Each row below holds a small network's activations on one record, seen along a few directions.
After each row come some of the record's fields: NUFI, VITU, VEMA, TISI, DASA, BUTI.
Not every record has every field; a missing one is left out.
Other fields move the rows too, some of them a lot.
In the rows, zero is written as 500.
Random noise pushes rows far along 22 fixed directions. That doesn't count. These rows show it; they differ only by the noise:
[727 742 459 466 354 570 530 431 389 435 640 509 601 392 481 456 695 584
 400 265 469 442 680 602 632 527 408 367 388 442 483 441 508 467 602 597
 395 487 512 454 395 462 487]
[374 479 420 475 673 518 596 355 551 543 598 359 492 456 604 589 626 519
 579 244 371 374 437 450 491 420 266 338 439 577 468 382 628 372 585 637
 386 401 471 563 470 484 505]
[660 622 525 272 447 508 641 600 419 721 521 689 608 692 589 408 484 535
 576 468 672 478 690 635 521 567 564 287 373 513 440 411 460 502 614 674
 551 592 460 584 174 413 391]
[499 491 559 394 500 331 593 539 576 621 566 318 529 717 423 612 599 707
 413 366 196 443 687 505 523 550 615 484 549 603 491 581 292 547 531 572
 466 559 514 451 495 564 445]
[385 312 476 496 573 294 458 509 527 615 499 574 643 554 470 556 566 723
 577 325 612 493 570 560 383 617 508 414 581 567 581 474 590 379 665 520
 529 464 637 341 653 303 658]
[716 537 637 500 336 438 479 697 527 449 651 666 487 491 306 443 365 504
 433 450 499 667 601 698 351 663 547 579 486 451 540 487 455 581 496 513
 478 491 618 458 437 540 449]
[633 663 491 455 455 392 599 484 366 236 674 535 429 375 267 658 494 483
 362 293 586 626 731 640 651 509 416 574 617 385 499 625 632 621 401 454
 531 348 555 415 616 485 555]
[433 633 626 326 488 516 546 544 544 297 640 474 572 585 591 709 499 479
 425 379 466 763 732 690 450 525 380 364 554 517 451 409 472 362 450 486
 647 409 399 338 687 431 628]
[707 525 590 346 471 432 490 542 422 482 443 640 380 543 550 431 364 438
 707 774 303 624 480 421 309 576 583 485 481 453 430 352 556 453 325 512
 540 561 427 486 388 401 427]
[689 689 597 628 338 623 601 765 606 612 541 504 389 459 431 379 401 392
 322 544 693 526 615 466 651 689 446 712 337 528 537 576 390 553 422 534
 619 462 431 691 337 651 423]
[610 617 532 466 416 431 440 581 366 552 521 605 438 365 290 473 728 598
 563 521 362 593 443 484 428 635 510 537 353 447 578 245 524 355 597 445
 365 355 642 451 508 374 641]
[371 507 401 354 535 468 514 404 518 542 511 601 549 475 409 607 528 718
 365 353 601 494 479 647 657 498 609 450 574 660 438 441 504 497 650 518
 501 449 578 370 553 284 648]
[511 443 542 407 662 560 657 565 499 459 676 689 661 661 454 535 539 554
 503 677 380 685 406 637 717 334 482 433 485 522 379 414 515 594 446 250
 382 335 504 392 454 451 505]
[366 602 459 651 264 718 345 370 766 355 570 222 619 511 760 634 552 593
 219 500 187 467 424 449 515 452 357 468 728 593 507 412 392 696 329 431
 413 622 261 264 539 550 481]
[494 527 528 427 551 399 784 640 650 357 735 684 368 662 422 322 368 408
 502 632 557 631 534 726 459 434 435 563 545 504 488 525 460 696 598 437
 673 338 492 413 587 596 494]
[728 460 480 503 626 595 483 375 318 291 619 657 655 470 366 631 376 647
 344 483 568 457 642 514 612 567 451 501 673 408 464 686 590 449 414 510
 447 487 554 493 556 130 299]
[452 647 482 382 559 381 594 443 503 685 643 530 520 435 492 551 544 373
 637 248 528 558 359 419 451 318 310 384 481 640 457 356 571 699 582 487
 388 307 516 414 173 578 477]
[350 627 528 556 485 675 391 519 494 607 626 462 469 413 513 704 317 406
 388 437 770 580 489 525 810 399 474 508 456 485 458 444 535 472 450 470
 490 517 559 646 311 606 578]
[528 413 576 613 499 493 224 370 460 692 503 473 681 391 659 599 472 374
 459 592 666 462 468 311 627 446 399 491 540 520 580 700 444 401 465 322
 516 502 596 360 557 499 611]
[639 548 482 633 544 347 609 195 497 308 500 514 417 346 490 325 548 366
 696 423 173 454 517 406 443 258 412 528 526 469 601 511 544 293 467 615
 392 447 602 420 669 748 540]
[542 575 347 434 302 367 603 489 486 401 703 432 441 579 633 415 725 604
 584 578 186 276 508 578 448 493 330 404 562 398 599 500 555 830 656 368
 345 425 415 272 590 595 363]
[396 526 493 443 599 369 551 584 472 580 560 543 219 482 444 393 189 422
 614 522 794 418 413 432 527 410 572 699 426 523 446 491 482 608 648 501
 560 487 584 626 376 595 395]
[515 519 511 531 213 770 401 564 725 362 612 451 584 393 657 699 425 509
 316 545 218 600 472 758 681 622 428 431 527 626 498 652 534 552 326 350
 463 432 366 393 676 673 495]
[356 527 517 541 518 540 534 477 570 508 620 486 513 667 593 589 485 398
 468 622 585 480 637 520 367 534 298 406 676 421 694 590 441 413 567 577
 703 458 475 519 664 443 510]

[394 522 524 523 451 362 479 518 562 639 471 448 594 593 588 515 476 584
 568 296 567 474 560 400 288 515 467 477 584 593 573 363 435 538 574 601
 475 576 496 390 382 491 437] -> (NUFI sogan; VEMA lod; TISI foze; DASA kugem; BUTI pur)
[606 670 475 546 377 663 461 350 373 480 343 562 477 261 483 599 524 298
 384 518 509 423 389 408 660 411 415 625 500 511 608 548 471 494 353 455
 272 394 489 567 465 597 419] -> (NUFI feve; VITU rumo; VEMA lod; TISI muba; DASA dop; BUTI mis)
[364 588 477 585 276 642 353 533 541 339 590 492 599 506 587 611 501 512
 500 504 373 627 448 637 342 471 408 404 652 391 605 337 558 644 450 418
 384 523 446 378 511 564 478] -> (NUFI feve; VITU vegub; VEMA lod; TISI muba; DASA dop; BUTI pur)
[227 420 369 382 634 529 337 500 222 485 388 268 525 496 368 753 669 657
 595 280 633 421 463 503 470 507 617 389 460 376 452 517 621 492 588 508
 479 508 550 685 545 326 538] -> (NUFI feve; VITU vegub; VEMA zop; TISI muba; DASA kugem; BUTI pur)
[276 465 514 615 571 682 282 424 532 612 384 376 620 387 625 611 432 466
 520 435 560 384 297 304 551 417 467 560 438 674 571 560 396 305 592 441
 383 451 542 570 562 545 423] -> (NUFI nog; VEMA zop; TISI muba; DASA kugem; BUTI mis)
[577 488 522 328 552 260 440 344 319 529 579 462 374 473 353 711 478 334
 619 438 306 482 516 465 329 429 494 449 628 414 538 640 541 565 462 539
 394 463 634 504 464 563 427] -> (NUFI sogan; VEMA zop; TISI muba; DASA dop; BUTI pur)
[165 621 429 357 473 519 504 469 384 399 591 498 297 519 653 696 342 265
 570 549 779 439 524 660 576 318 371 468 577 351 616 469 577 564 627 443
 523 425 509 551 640 660 516] -> (NUFI nog; VEMA zop; TISI muba; DASA kugem; BUTI pur)
[564 542 541 566 411 779 247 523 409 413 483 800 783 412 364 542 321 550
 477 642 650 782 435 651 613 457 731 428 555 485 473 513 501 385 425 380
 541 542 621 477 436 342 545] -> (NUFI nog; VEMA lod; TISI muba; DASA dop; BUTI pur)
[434 502 499 651 369 348 448 549 569 606 452 365 505 540 611 571 507 406
 585 495 582 542 630 414 546 505 474 507 605 452 617 622 608 621 350 442
 612 553 464 432 497 727 652] -> (NUFI tev; VEMA zop; TISI muba; DASA dop; BUTI mis)
[446 490 378 746 329 403 445 395 492 430 578 614 478 427 483 346 591 467
 585 455 612 467 488 655 457 357 453 453 592 251 691 314 696 593 599 530
 366 605 669 413 504 680 707] -> (NUFI tev; VEMA zop; TISI muba; DASA kugem; BUTI mis)
[592 617 575 380 385 572 465 526 192 315 320 584 572 510 325 633 670 516
 424 699 337 609 523 545 652 429 670 634 477 367 545 480 338 493 341 256
 275 440 526 471 673 496 455] -> (NUFI feve; VITU vegub; VEMA lod; DASA kugem; BUTI mis)
[644 647 638 585 443 496 561 631 464 430 428 439 482 460 587 503 412 336
 553 480 547 647 649 341 603 481 437 660 383 456 455 472 511 465 232 402
 486 494 374 543 433 722 441] -> (NUFI feve; VITU vegub; VEMA zop; TISI muba; DASA kugem; BUTI pur)
[250 774 443 281 373 589 426 555 274 467 465 371 501 574 511 725 701 702
 528 525 393 500 587 602 759 422 699 413 387 451 514 341 383 410 667 373
 395 476 499 480 600 507 568] -> (NUFI nog; VEMA zop; TISI muba; DASA dop; BUTI mis)
[654 518 627 544 396 436 344 546 647 431 649 456 544 430 772 374 349 565
 632 478 360 681 636 484 476 572 513 391 366 532 346 351 556 284 478 466
 589 650 461 273 482 567 625] -> (NUFI tev; VEMA zop; TISI foze; DASA dop; BUTI pur)
[262 435 412 564 458 557 283 485 417 438 401 564 422 489 333 655 178 576
 568 658 636 568 337 457 456 442 757 597 788 423 533 519 601 698 355 470
 547 648 554 581 421 400 429] -> (NUFI nog; VEMA lod; TISI muba; DASA kugem; BUTI pur)
[516 456 589 523 521 529 678 693 548 618 337 571 733 731 379 516 591 483
 482 472 597 640 655 586 503 549 592 485 502 554 566 697 381 485 410 513
 641 447 450 617 500 600 486] -> (NUFI feve; VITU vegub; VEMA zop; TISI muba; DASA kugem; BUTI mis)
[400 418 327 411 635 496 431 545 312 539 633 607 316 423 321 483 537 509
 714 669 693 490 333 635 565 515 581 374 369 328 411 559 780 505 724 416
 653 388 651 688 508 361 649] -> (NUFI rodu; VEMA zop; TISI muba; DASA dop; BUTI mis)
[386 657 494 522 384 311 590 482 534 354 211 563 532 548 698 457 258 471
 787 270 790 588 832 454 255 516 559 510 681 598 617 512 614 316 462 707
 798 585 352 410 667 572 481] -> (NUFI rodu; VEMA zop; TISI muba; DASA kugem; BUTI mis)
[613 542 583 345 574 448 386 577 433 383 755 454 487 478 568 571 282 534
 608 577 380 558 546 458 563 526 506 474 438 557 336 664 504 527 539 301
 563 400 492 368 537 433 321] -> (NUFI rodu; VEMA zop; TISI foze; DASA dop; BUTI pur)
[553 519 407 466 499 594 522 474 393 369 315 619 483 350 603 347 544 534
 467 473 791 369 462 543 590 553 478 566 354 495 453 423 593 400 576 491
 482 474 427 484 638 319 540] -> (NUFI feve; VITU vegub; VEMA zop; TISI muba; DASA kugem; BUTI mis)
[315 609 495 629 370 387 391 580 533 590 628 280 404 485 403 551 548 549
 527 362 519 480 579 429 404 533 486 527 542 426 631 500 417 567 660 521
 577 541 590 510 473 669 548] -> (NUFI rodu; VEMA lod; TISI muba; DASA kugem; BUTI pur)
[439 407 484 656 413 391 610 570 666 309 415 540 571 550 265 511 504 693
 375 345 378 590 563 636 358 590 578 678 748 563 658 582 471 617 431 510
 449 442 540 382 755 548 490] -> (NUFI feve; VITU vegub; VEMA zop; TISI foze; DASA dop; BUTI pur)
[567 202 547 370 569 169 493 647 478 738 397 554 379 435 279 510 529 461
 623 400 515 575 314 540 361 590 635 602 386 572 387 573 606 694 462 379
 416 407 645 499 421 580 625] -> (NUFI feve; VITU rumo; VEMA lod; TISI foze; DASA dop; BUTI mis)
[474 547 444 521 346 320 450 510 458 521 570 407 428 556 548 584 444 580
 539 421 505 356 690 482 462 565 503 510 641 380 618 548 559 634 543 543
 451 620 537 431 499 589 423] -> (NUFI nog; VEMA zop; TISI muba; DASA dop; BUTI pur)
[466 489 413 378 559 510 593 322 480 423 332 551 476 587 621 620 302 510
 500 725 469 447 561 418 685 435 613 490 753 575 453 679 559 562 258 537
 666 578 340 463 576 368 413] -> (NUFI rodu; VEMA zop; TISI foze; DASA kugem; BUTI pur)
[600 604 564 686 611 434 575 409 632 608 821 563 511 721 323 221 441 586
 422 645 447 565 656 413 621 332 648 487 565 423 477 463 240 443 673 640
 677 691 696 485 257 541 569] -> (NUFI tev; VEMA lod; TISI muba; DASA kugem; BUTI pur)
[313 551 478 319 426 526 572 652 379 755 430 430 559 495 634 839 665 461
 464 252 815 396 609 604 714 598 315 421 350 535 577 513 572 499 607 411
 362 333 451 607 501 573 490] -> (NUFI tev; VEMA zop; TISI foze; DASA kugem; BUTI pur)
[429 156 517 673 501 364 400 746 510 414 288 387 555 565 445 307 520 735
 591 346 660 473 446 561 277 610 704 691 397 398 461 402 565 597 468 439
 411 690 532 523 611 545 533] -> (NUFI feve; VITU vegub; VEMA lod; TISI foze; DASA kugem; BUTI pur)
[449 565 412 603 515 594 643 625 659 594 614 675 450 539 449 373 434 623
 502 654 546 529 400 532 729 534 537 543 462 608 461 373 600 551 570 457
 514 410 505 534 349 481 518] -> (NUFI rodu; VEMA lod; TISI muba; DASA kugem; BUTI mis)
[523 321 505 639 589 510 584 437 521 403 245 721 755 537 692 515 399 564
 499 436 762 534 636 529 634 517 476 538 620 538 519 431 724 294 262 510
 426 574 439 411 636 377 574] -> (NUFI rodu; VEMA lod; TISI muba; DASA kugem; BUTI mis)
[407 437 433 417 467 381 579 270 464 367 415 521 545 664 580 426 759 249
 570 514 437 509 505 743 228 261 425 279 689 302 648 428 562 652 468 624
 497 560 491 387 631 635 736] -> (NUFI nog; VEMA zop; TISI foze; DASA kugem; BUTI mis)
[643 465 559 494 488 426 227 348 388 589 543 362 450 378 415 794 588 586
 285 440 325 496 565 350 493 677 500 475 579 381 460 401 568 351 333 577
 380 660 618 468 428 264 674] -> (NUFI feve; VITU vegub; VEMA zop; TISI muba; DASA dop; BUTI mis)
[369 718 472 318 282 491 602 390 672 647 274 667 548 437 646 441 495 375
 516 405 444 485 322 518 354 367 498 492 568 889 626 369 267 586 643 550
 425 378 406 293 449 643 454] -> (NUFI nog; VEMA lod; TISI muba; DASA kugem; BUTI mis)
[533 719 622 460 476 520 423 576 476 583 693 546 543 429 325 659 388 530
 483 364 486 639 606 484 558 550 540 504 430 625 527 642 312 300 707 456
 555 338 665 505 478 520 404] -> (NUFI feve; VITU rumo; VEMA zop; TISI muba; DASA kugem; BUTI mis)
[539 490 571 529 421 480 422 603 503 691 200 498 613 555 407 549 630 481
 543 685 348 626 382 316 456 562 674 596 545 623 563 524 419 571 258 369
 488 465 435 473 419 518 551] -> (NUFI rodu; VEMA zop; TISI muba; DASA kugem; BUTI mis)

Here are new rows. What are their fields?
[508 442 459 606 651 442 601 383 596 497 506 674 451 504 394 445 423 485
 628 689 323 622 368 370 423 435 488 518 661 554 520 491 618 423 410 511
 583 415 548 474 506 414 558] -> (NUFI feve; VITU vegub; VEMA lod; TISI muba; DASA dop; BUTI mis)
[603 578 524 227 356 432 476 423 350 506 363 445 486 554 788 536 410 491
 493 592 428 287 651 495 689 438 657 527 443 536 448 634 315 539 494 436
 376 658 402 397 555 635 320] -> (NUFI nog; VEMA lod; TISI muba; DASA dop; BUTI pur)
[618 746 569 609 356 560 524 507 506 458 627 615 596 594 325 501 582 625
 395 602 293 579 667 474 481 566 520 521 622 445 687 444 305 394 574 540
 455 492 580 432 494 445 404] -> (NUFI tev; VEMA zop; TISI muba; DASA kugem; BUTI mis)
[346 543 396 395 509 491 488 426 453 660 603 503 435 458 605 778 638 405
 430 519 615 360 427 422 451 615 146 394 637 489 646 433 669 613 561 464
 446 307 451 445 507 264 536] -> (NUFI nog; VEMA lod; TISI muba; DASA kugem; BUTI mis)
[582 874 400 543 282 586 752 624 542 289 549 690 369 475 407 358 699 672
 452 636 332 526 607 575 469 722 367 584 502 482 700 233 522 408 632 518
 502 266 395 421 692 334 464] -> (NUFI feve; VITU vegub; VEMA zop; TISI foze; DASA dop; BUTI pur)
[408 518 533 553 429 456 410 526 642 735 503 417 513 369 670 614 355 382
 566 331 670 508 551 431 580 576 419 455 468 671 548 653 574 407 499 530
 625 451 503 506 463 679 578] -> (NUFI rodu; VEMA lod; TISI foze; DASA dop; BUTI pur)
[462 550 374 521 427 520 602 589 297 578 173 425 631 594 606 514 753 587
 536 451 756 307 602 414 695 505 526 558 435 419 576 512 575 625 431 429
 359 532 342 599 464 510 441] -> (NUFI tev; VEMA zop; TISI muba; DASA dop; BUTI mis)
[673 292 392 686 686 509 464 559 552 180 534 274 558 395 454 194 607 741
 514 484 468 476 449 348 548 583 567 578 392 511 188 779 634 626 450 307
 767 484 348 393 684 295 531] -> (NUFI feve; VITU rumo; VEMA lod; TISI muba; DASA kugem; BUTI mis)
[547 304 476 556 678 361 391 239 560 617 454 453 627 442 566 407 589 582
 629 441 272 352 367 327 440 385 530 425 493 666 457 609 470 323 616 519
 424 505 624 344 584 458 554] -> (NUFI rodu; VEMA zop; TISI foze; DASA dop; BUTI mis)
[684 577 504 329 521 379 555 233 444 547 682 553 398 455 521 517 400 349
 460 408 428 402 672 645 712 364 534 359 497 491 433 661 495 449 567 677
 495 578 654 503 415 652 530] -> (NUFI rodu; VEMA lod; TISI foze; DASA kugem; BUTI pur)
[492 607 482 538 435 342 366 370 337 456 580 559 273 407 329 427 330 414
 654 534 583 545 565 523 463 340 691 514 536 256 550 442 518 432 596 610
 550 677 744 558 433 660 618] -> (NUFI feve; VITU vegub; VEMA zop; TISI muba; DASA dop; BUTI pur)
[416 225 507 855 474 688 310 538 649 629 422 593 664 491 685 228 466 565
 433 673 684 310 246 516 548 459 506 621 369 487 607 397 406 354 670 387
 269 635 628 535 564 587 514] -> (NUFI feve; VITU rumo; VEMA lod; TISI foze; DASA kugem; BUTI mis)
[423 604 416 570 510 796 729 449 497 487 517 669 597 636 502 415 581 438
 394 805 555 350 543 662 796 361 459 473 492 477 692 732 302 373 675 492
 552 359 507 679 709 582 377] -> (NUFI rodu; VEMA lod; TISI foze; DASA dop; BUTI mis)
[708 703 572 310 446 530 484 523 414 606 572 781 534 377 386 470 501 452
 600 670 292 630 264 415 399 509 488 499 404 663 491 458 367 476 656 315
 370 224 563 381 359 379 307] -> (NUFI feve; VITU rumo; VEMA zop; TISI foze; DASA dop; BUTI mis)
[593 489 530 468 459 583 270 471 315 512 309 507 631 527 515 459 634 555
 531 771 428 612 414 395 512 459 746 452 456 378 402 363 434 464 348 368
 484 671 480 438 407 333 623] -> (NUFI feve; VITU rumo; VEMA zop; TISI muba; DASA dop; BUTI pur)
[662 537 468 453 455 456 449 410 501 442 496 531 490 345 508 390 599 481
 569 528 360 535 400 425 421 517 481 463 468 574 417 521 546 531 501 427
 537 417 469 329 523 411 555] -> (NUFI tev; VEMA lod; TISI foze; DASA kugem; BUTI mis)
[558 426 610 432 556 438 395 420 352 373 561 504 500 507 482 485 362 223
 515 549 623 564 502 558 359 307 482 519 562 315 494 651 411 617 448 444
 520 554 580 492 522 612 469] -> (NUFI nog; VEMA lod; TISI foze; DASA dop; BUTI pur)
